A small network was shown many inputs. Here are its activations along a few directions, one row for each input.
Each table varies a few parts of the input and shows all the possible inputs, shuffled.
Descriptions start from the smaller parts, as in this example, which fits no table here: one of 2 separate values, together with either a single point or one of 11 places around a ring or (one of 4 places along a line, together with one of 5 places around a ring).
Shared parts are said once, and a part with two or three values counts as separate values.
In the rows, 128 means zero.

Other details of the inputs shift rows strongly along two fixed directions, in all tables alike. That doesn't count.

Rows:
r1: [144 141 127 122 101  73 148 140 120 112 106 105 128 124 126]
r2: [132 149 143 121 106  84 155 128 126 108 115 110 120 131 119]
r3: [ 85 108 123 139 125 189  46 126 130 132 158 127 156 166 114]
r4: [ 83  95 124 124 126 178  51 112 105 119 147 126 132 170 117]
r5: [ 95 109 120 136 130 191  45 123 132 121 148 130 163 168 107]
r6: [ 90  82 109 123 118 187  54 124 101 128 139 129 135 154 126]
r7: [141 138 140 138  99  81 156 135 150 135 135 117 147 138 123]
r8: [ 89 110 126 138 121 193  54 120 130 133 155 130 157 161 111]
r9: [141 141 137 139 103  70 156 142 151 134 137 114 145 140 127]
r10: [140 152 143 125 116  83 159 120 124 115 116 115 118 124 120]
r11: [129 148 145 121 106  85 156 130 125 117 122 110 115 126 126]
r12: [137 141 133 124  89  77 153 138 117 123 115 105 125 119 129]
r13: [175 115 107 139 214 208 191 108 164 183 134 199 110  60 156]
r14: [136 141 137 126 108  80 156 146 120 124 119 112 119 118 136]
r15: [182 116 102 139 229 207 193 112 167 182 132 202 107  56 162]
r16: [134 142 143 124  94  78 155 141 117 120 117 108 126 122 128]
r17: [137 149 138 119 118  82 154 132 128 106 114 112 119 130 124]
r18: [173 116  92 126 227 208 185 118 135 178 116 195  78  34 178]
r19: [144 141 133 136 111  68 152 143 153 128 130 116 147 142 127]
r20: [ 82  93 123 120 127 186  57 118 109 118 145 128 128 167 121]
r21: [ 84  93 118 117 133 183  52 119 110 111 140 129 132 170 120]
r22: [141 141 131 123  93  79 154 135 118 116 108 107 129 121 124]
r23: [143 143 139 125 105  86 162 138 120 117 109 116 125 117 126]
r24: [139 166 144 139 105  84 150 136 147 122 128 109 147 129 113]
r25: [ 87 108 119 137 129 185  40 128 131 124 152 127 160 172 113]
r26: [139 142 133 123 117  78 153 147 122 119 113 114 122 120 135]
r27: [145 142 134 122 115  83 156 143 121 114 109 114 126 120 128]
r28: [ 95  96 121 120 137 184  55 108 107 111 136 133 135 166 112]
r29: [167 128 107 128 237 199 185 106 139 170 123 194  72  48 169]
r30: [132 153 148 125 103  69 156 125 122 117 122 106 118 128 122]
Each input here is: one of 5 places around a ring, together with either one of 2 separate values or one of 4 places along a line.
Changing only the place on the ring of 5 turns r15 into r7. The same change can be made to r1. Which row results? -> r12
Which other rows does r25 become when the place on the ring of 5 takes its other values? List them by row number. -> r3, r5, r8, r24
Which other rows does r27 become when the place on the line of 4 takes its other values? List them by row number. -> r1, r17, r28

Rows:
r31: [107 146 156 116  53  34 118 129  99  77 113  71 135 178  96]
r32: [ 73  77 114 115 112 194  33 134  84 112 135 123 136 166 125]
r33: [144 185 154 136  85  24 189 158 146 122 119  96 135 120 126]
r34: [ 78 135 151 116  27  60  65 134  92  73 124  57 147 199  89]
r35: [156 181 155 123 107  47 213 142 120 121 101 106  95  82 137]
r36: [130 111 115 136 145 184 116 133 130 149 130 151 138 108 137]
r37: [108  94 112 133 171 212  85 106 134 144 146 166 133 139 128]
r38: [ 96  83 127 125  98 154  63 124 130 115 148 121 166 190 105]
r39: [136 108 109 134 152 177 113 119 131 150 130 152 136 113 135]
r40: [123  82 105 125 162 218  87 113 131 139 133 165 142 136 127]
r41: [127 107 122 138 143 183 121 133 137 157 145 152 136 114 139]
r42: [108 112 115 135 178 215  73 107 132 143 152 154 130 132 128]
r43: [134 149 132 133  71  59 135 148 132 113 120  90 154 144 114]
r44: [103  96 123 134 105 153  72 123 125 135 150 121 159 167 116]
r45: [135 172 156 119  67  16 164 133 109  98 107  79 116 134 115]
r46: [ 88  99 113 133 133 200  57 118 129 136 151 139 145 157 119]
r47: [157 164 134 138 140  82 187 130 152 145 124 133 117  95 141]
r48: [110 104 118 126 183 216  81 107 139 131 148 159 130 141 122]
r49: [ 96 132 142 115  37  23  84 149  92  79 114  57 148 191 106]
r50: [157 151 134 130 149 101 186 127 157 135 120 143 119 109 139]
r51: [ 77  80 125 109 118 198  44 102  93  99 134 127 133 180 108]
r52: [173 158 126 139 211 147 199 116 159 156 127 169  95  67 149]
r53: [118 173 156 136  85  58 125 152 136 105 132  85 146 154 110]
r54: [177 139 115 139 179 152 207 128 158 178 132 167 103  56 160]
r55: [185 136 112 136 189 147 206 122 150 163 114 175 108  60 153]
r56: [144 120 119 118 150 117 156 129 112 126 110 138 100 105 144]
r57: [159 124 118 112 168 126 182 129 122 132 104 150  90  88 154]
r58: [106  91 126 133 108 151  77 122 127 125 148 126 159 176 111]
r59: [164 165 132 120 114  39 205 151 123 122  99 107  94  84 149]
r60: [169 166 122 140 201 153 195 123 160 162 130 162  92  57 154]
What do these inputs look like to the network? -> one of 5 places along a line, together with either one of 2 separate values or one of 4 places along a line
Changing only the place on the line of 5 turns r32 into r49. The same change can be made to r35. Which row results? -> r45
A walk changes only the place on the line of 5. It starts at r50 and steps to r37. List the rest of the walk in order. -> r47, r46, r33
Which other rows does r31 become when the choice among 2 separate values takes its other values? List them by row number. -> r56

Rows:
r61: [162 151 141 132 137 108 199 134 148 150 123 139 113  83 142]
r62: [123 131 128 133 163 155 124 120 145 132 138 148 121 133 132]
r63: [134 115 116 137 137 159 133 130 128 151 130 149 133 108 134]
r64: [129 159 135 117 119  90 147 132 107 115 111 108  97 104 137]
r65: [158 126 115 137 193 181 155 116 144 154 129 170 116  85 139]
r66: [141 168 152 130  83  32 163 131 132 109 122  89 134 145 112]
r67: [131 120 114 134 150 158 123 138 145 145 139 141 138 118 136]
r68: [125 128 138 109  68  27 141 145 106  87 105  82 128 162 117]
r69: [149 150 134 134 136  81 156 137 143 127 125 120 130 120 128]
r70: [114  99 110 135 151 195  84 135 137 144 147 148 144 140 135]
r71: [138 119 112 136 156 181 130 131 145 147 137 152 137 107 135]
r72: [117 101 121 133 152 190 109 123 133 151 148 153 120 124 141]
r73: [124 160 144 120 107  70 145 145 104 107 112  98 100 120 135]
r74: [112 103 116 130 142 175  68 115 128 128 141 137 147 152 119]
r75: [109 123 131 117 141 175 105 122  97 121 119 134 107 113 132]
r76: [136 177 153 132  89  36 163 137 147 100 120  95 139 149 105]
r77: [ 89 125 145 126  91 125  67 124 128  96 137 105 164 194  95]
r78: [164 156 135 138 148  81 179 139 147 134 122 131 119 105 139]
r79: [149 149 136 129 140 100 168 118 138 135 129 131 115 109 135]
r80: [113 119 139 110  59  37 116 146 100  82 109  79 135 181 114]
r81: [161 153 132 131 139 102 193 129 150 152 126 137 107  83 146]
r82: [147 123 120 135 168 181 164 118 144 161 137 164 108  82 144]
r83: [105 103 112 134 117 179  67 128 133 129 143 125 159 159 117]
r84: [155 147 137 133 163 112 184 124 140 143 131 145 104  98 146]
r85: [103 111 119 129 166 192  86 112 139 132 146 151 131 147 124]
r86: [150 122 115 134 174 188 162 113 145 167 136 166 104  79 149]
r87: [ 91 112 136 128  81 118  77 135 124 117 147 100 151 176 110]
r88: [124 138 142 131 111 103 132 122 127 115 134 114 136 144 113]
r89: [106 103 133 127 138 182  87 110 119 127 143 141 141 151 117]
r90: [121 109 120 132 134 179  98 134 137 136 138 140 154 135 126]
r91: [164 128 129 110 137  99 194 130 117 125  95 139 102  92 143]
r92: [ 95 103 115 129 104 162  52 133 130 122 146 116 165 172 113]
r93: [151 140 122 135 124 100 165 137 136 150 121 133 128  98 143]
r94: [145 139 136 135 106  92 161 144 131 138 118 124 141 112 132]
r95: [101 161 153 117  50  42 109 146  93  78 112  65 130 162 101]
r96: [138 127 133 111  86  62 154 135 107  97 102 103 123 140 119]
r97: [ 91 107 140 129  81 125  44 130 116  95 137  98 177 201  92]
r98: [148 143 126 139 108  89 162 137 134 141 118 120 133 109 134]
r99: [159 170 134 131 156  92 191 122 160 135 121 138 110  96 138]
r100: [107 115 119 132 154 191  86 105 138 129 141 146 134 148 118]
r101: [158 157 139 131 154  89 195 125 143 141 127 134 107  94 141]
r102: [ 65 120 138 113  72 111  40 137  83  85 130  78 137 187 105]
r103: [109  91 113 137 138 184  86 131 120 148 141 148 140 136 138]
r104: [106  77 107 106 129 173  78 112  99 116 121 137 123 150 129]
r105: [127  85 104 112 150 183 112 109 105 128 114 150 110 122 137]
r106: [151 143 127 136 141 113 145 125 141 132 123 129 130 117 125]
r107: [104  93 112 134 129 175  80 130 119 144 141 140 145 141 130]
r108: [145 142 118 123 179 173 162 115 112 145 112 152  76  63 154]
What do these inputs look like to the network? -> one of 6 places along a line, together with either one of 2 separate values or one of 6 places around a ring
Changing only the place on the line of 6 turns r93 into r103. The same change can be made to r64. Which row results? -> r73
Changing only the place on the line of 6 turns r100 into r77. The same change can be made to r108. Which row results? -> r75
Which other rows does r95 become when the choice among 2 separate values takes its other values? List them by row number. -> r96
List by row number the other rows that have the place on the line of 6 in common with r102. -> r67, r68, r69, r85, r87, r101, r107
A walk changes only the place on the ring of 6. It starts at r76 and steps to r88. List the rest of the walk in order. -> r82, r63, r71, r65
